Each row below holds a small network's activations on one input, seen along a few directions.
Each table varies a few parts of the input and shows all the possible inputs, shuffled.
Descriptions start from the smaller parts, as in this example, which fits no table here: one of 2 separate values, together with either a single point or one of 11 places around a ring or (one of 6 places along a line, together with one of 8 places around a ring).
Shared parts are said once, and a part with two or three values counts as separate values.
(in the rows, 128 means zero)

Table:
x1: [133 106 117 115 138 132 130 127 107 136 130 122 133]
x2: [126 154 128 108 117 134 111 126 122 118 117 128 143]
x3: [117 125 131 112 122 116 125 125 118 116 111 115 147]
x4: [139 158 139 105 126 137 129 117 135 117 135 151 136]
x5: [115 119 120 213 103 131 116 175 194 129 140 117 112]
x6: [116 124 131 200 109 124 113 175 208 114 139 110 118]
x7: [123 121 140 112 146 113 150 114 126 114 123 118 137]
x8: [148 152 136 102 127 134 126 126 127 140 144 152 129]
x9: [117 119 134 130 126 114 139 122 104 132 105 122 130]
x10: [116 133 129 101 135 134 128 118 132 119 135 125 146]
x11: [141 144 125  99 131 137 121 127 124 139 143 131 137]
x12: [141 146 119 126 118 146 120 111 115 137 123 161 121]
x13: [126 148 122 121 111 142 113 124 109 134 117 134 137]
x14: [149 143 126 114 128 147 121 127 114 140 136 156 121]
x15: [122 121 131 196 125 131 124 164 217 113 157 111 121]
x16: [126 118 117 110 136 144 120 128 112 141 136 130 130]
x17: [125 109 110 127 128 132 130 111 107 134 117 127 133]
x18: [123 121 130 106 136 123 139 116 127 114 128 117 148]
x19: [131 115 127 103 137 119 135 125 120 136 137 117 141]
x20: [141 122 147 112 146 104 150 122 114 128 134 122 112]
x21: [117 125 141 117 132 106 136 123 117 116 105 117 135]
x22: [124 127 127  98 136 131 125 127 125 141 144 125 139]
x23: [142 113 137 124 146 117 145 123 101 128 126 127 103]
x24: [134 138 107 123 122 150 116 112 112 137 123 140 129]
x25: [110 131 124 120 115 135 117 125 110 136 117 129 138]
x26: [125 109 120 132 137 122 142 109 106 134 112 128 122]
x27: [127 126 144 134 125 109 142 120  99 124 107 125 112]
x28: [132 150 127 102 131 141 124 117 132 117 134 130 144]
x29: [142 136 115 111 132 150 116 128 111 139 136 135 129]
x30: [134 116 130 136 136 117 145 107 101 126 114 131 104]
x31: [133 128 150 115 145 108 153 112 121 106 125 121 119]
x32: [118 121 109 122 126 143 120 112 112 139 123 135 130]
x33: [133 155 133 124 106 138 118 124 112 135 117 155 129]
x34: [131 115 137 108 147 109 147 124 119 136 132 119 130]
x35: [122 110 104 217 115 138 118 162 196 131 147 123 105]
x36: [131 108 113 205 126 138 117 178 194 133 161 118 105]
x37: [130 117 126 193 127 125 120 175 207 135 168 114 115]
x38: [127 132 151 121 131 101 139 121 112 108 107 120 118]
x39: [117 119 124 125 116 124 128 123 105 132 111 121 141]
x40: [133 106 127 120 147 122 142 125 106 136 124 124 121]
x41: [110 137 131 107 121 127 114 126 123 120 117 123 144]
x42: [133 161 140 111 112 130 115 125 125 119 117 149 135]
Q: The inputs of x5 and x36 match in every part but one. If x9 is changed in the same way as x5 into x36, which row does it become?
A: x40
Q: The inputs of x38 and x20 match in every part but one. If x41 is changed in the same way as x38 into x20, which row does it become?
A: x22
Q: What do these inputs look like to the network?
A: one of 6 places around a ring, together with either a single point or one of 6 places along a line
Q: Which other rows does x14 become when the place on the ring of 6 takes its other values? List them by row number.
A: x4, x8, x12, x33, x42

Table:
x43: [130  87 137 137 151  94 154 137 119 131 128  97 116]
x44: [118 119 120 100 146 141 123 131 148 130 157 116 147]
x45: [103 145 122  98 107 140 100 136 128 133 122 122 168]
x46: [113  93 137 137 150 103 152 122 119 119 120 105 114]
x47: [142 156 150 128 127 119 141 117 152 107 131 144 125]
x48: [134 113 121 100 148 132 126 146 148 142 165 108 150]
x49: [157 142 157 125 143 109 143 146 153 122 154 129 112]
x50: [127 173 158 122 101 117 117 135 134 113 112 145 131]
x51: [145 125 107 131 129 149 131 105 105 147 128 155 116]
x52: [160 111 115 128 145 138 133 135 106 162 151 142 104]
x53: [114 101 130 140 136 105 153 109 118 116 105 111 129]
x54: [110 112 129 137 125 111 136 116 104 108  91 107 129]
x55: [111 113  98 235  95 149  99 176 199 136 138 121 111]
x56: [144 118 114 128 143 147 131 119 106 150 143 150 101]
x57: [141 137 106 128 118 154 115 112  91 139 115 151 116]
x58: [141 149 157 125 141 117 140 131 154 111 146 138 110]
x59: [118 127 113 103 133 142 124 118 146 127 142 122 162]
x60: [138 166 149 125 117 124 124 125 139  99 118 140 125]
x61: [130 144 116 126 102 146 108 122  86 153 109 155 122]
x62: [ 99 119 139 134 109 103 129 126  98 122  86 112 135]
x63: [115 138 112 100 122 148 107 125 133 119 128 118 162]
Q: What do these inputs look like to the network?
A: either a single point or (one of 4 separate values, together with one of 5 places along a line)
Q: Which other rows does x47 become when the choice among 4 separate values takes its other values? List them by row number.
A: x51, x53, x59
